A small network was trained on made-up records. Each row is its average activation on records with the value named, seen along a few directions.
Related values have similar rows: they may be neighbours, one step apart, or belong to one group.
Random noise pushes rows far along 7 fixed directions. That doesn't count. These rows show it; they differ only by the noise:
[  65 -189   16 -460 -235  225   34  452  276  174 -209  -69  251   88
  236  185  206 -765]
[-535  404 -292  359 -361 -216  256  463  -39  156 -157 -518  142 -331
   63  -72  -31  621]
[-354  140  234  230 -306   60 -422  411   23  246  -63   11  205 -239
 -481 -240 -292  109]
[ 313 -405  172  235  215  341 -470 -296  192   37  254   39 -332   45
 -186  -66   23  -61]
[ 152  317 -196  702   38   14   28  -24  -73    7 -218   77 -455  -58
  329 -203   68  111]
[   3  208 -305  142 -108  -17 -152   47  -67  279   34  343  245  121
  -35  -89   60  191]
[-188  118   62 -101 -102 -313   86 -581 -419  180 -241  344 -119 -240
  136 -354   92   10]
[ -99  446 -346  387 -170  -86   42  170 -127  138  -39  111  116   48
   93 -145   38  420]
[ 453 -470  322  -95  227  455 -454 -469  140 -175  493   82 -219  309
 -218  -69  101  -91]


Values of J:
j4: [ 398   75 -258  -64  270 -137  202 -550 -338   77   32  296 -382   89
  378  232  300 -146]
j5: [ 315 -770  -14  276  385   64  113 -422  431  329 -329 -331 -253 -454
   26  381   96 -404]
j7: [-387  388   15 -538 -348  -62  213  275 -390 -242 -333  348  574  217
  321  129  -36 -557]
j8: [  99  384  369 -254   27 -204  121   28 -273 -383  184  145  208  351
 -115 -611 -252   -6]
j1: [ 554  313 -260  289   85  370 -290  433  293 -400  264  501  290  844
   81  188 -325    5]
j6: [-324 -431  425  373  271  246  245  142  113 -155  -17 -835 -550 -488
  -39  422  -65  373]
j3: [ 206  400 -269 -255  -42 -303 -368 -127 -279   99  445  795  820  344
 -727  149   -7  398]
j9: [-493 -287 -246  159  308 -396    6  -98  186  505 -330   47 -275 -710
 -195  180 -259  310]
j10: [-233 -186 -134  -13 -191   67  308  104  201  -57   -6 -636 -124 -115
  299  159  175   35]
j2: [-105   28 -546  187  301 -468  141  167  180  -42  321 -400 -136  -77
 -236 -146  -99  932]
Each value of J is a pair of two hidden parts, and every pair occurs once (2 first parts, 5 second parts).
Changing only the second part turns j1 into j7. j9 has the same second part as j1; what does that change turn j9 into?
Answer: j6
Changing only the second part turns j8 into j5. j2 has the same second part as j8; what does that change turn j2 into?
Answer: j3

Values of N:
n2: [  -6  -15  183    4  146 -124 -113   -9    0   47 -174  170  -52 -207
 -176  -75 -218 -208]
n4: [ -40   65  403  165 -119  191 -238  -98 -143 -220   18   37  -76   63
  -93 -238 -199  -98]
n8: [ -93 -300   30  -86 -100  137 -302  485  405  290   26 -246   54 -117
 -269   50 -139 -207]
n3: [ 146    9  263 -246  -10  -98  -56 -205 -217  -81  -27  278   71   23
 -109  -34   20 -296]
n6: [ 126 -178  -59 -155   61  -64  -99 -271   13  102  -32  239 -134   40
  119 -115  108 -255]
n7: [ -21   36   27   61  -81  -27  228   93  -17  -92    2 -445 -117  -66
  120   -7  169   69]
n1: [  29  347  -81 -148   86  -89  245 -251 -263 -455  422   73  250  410
 -111  -95  -60  734]
n9: [  -4  278   90  -87 -148   10    2 -104 -148 -206  277    1  246  243
 -167 -193  -65  374]
n10: [-127 -142   76  -70   -5  243  -58  100   46    1   82    0   51   55
   28  137   76  -29]
n5: [-282  -13   98 -428 -100 -215   78 -449 -333  150   -8  353  254 -138
 -191  -13   26  180]
Each value of N is a pair of two hidden parts, and every pair occurs once (2 first parts, 5 second parts).
Changing only the second part turns n1 into n5. n2 has the same second part as n1; what does that change turn n2 into?
Answer: n3
Changing only the second part turns n10 into n6. n7 has the same second part as n10; what does that change turn n7 into?
Answer: n8
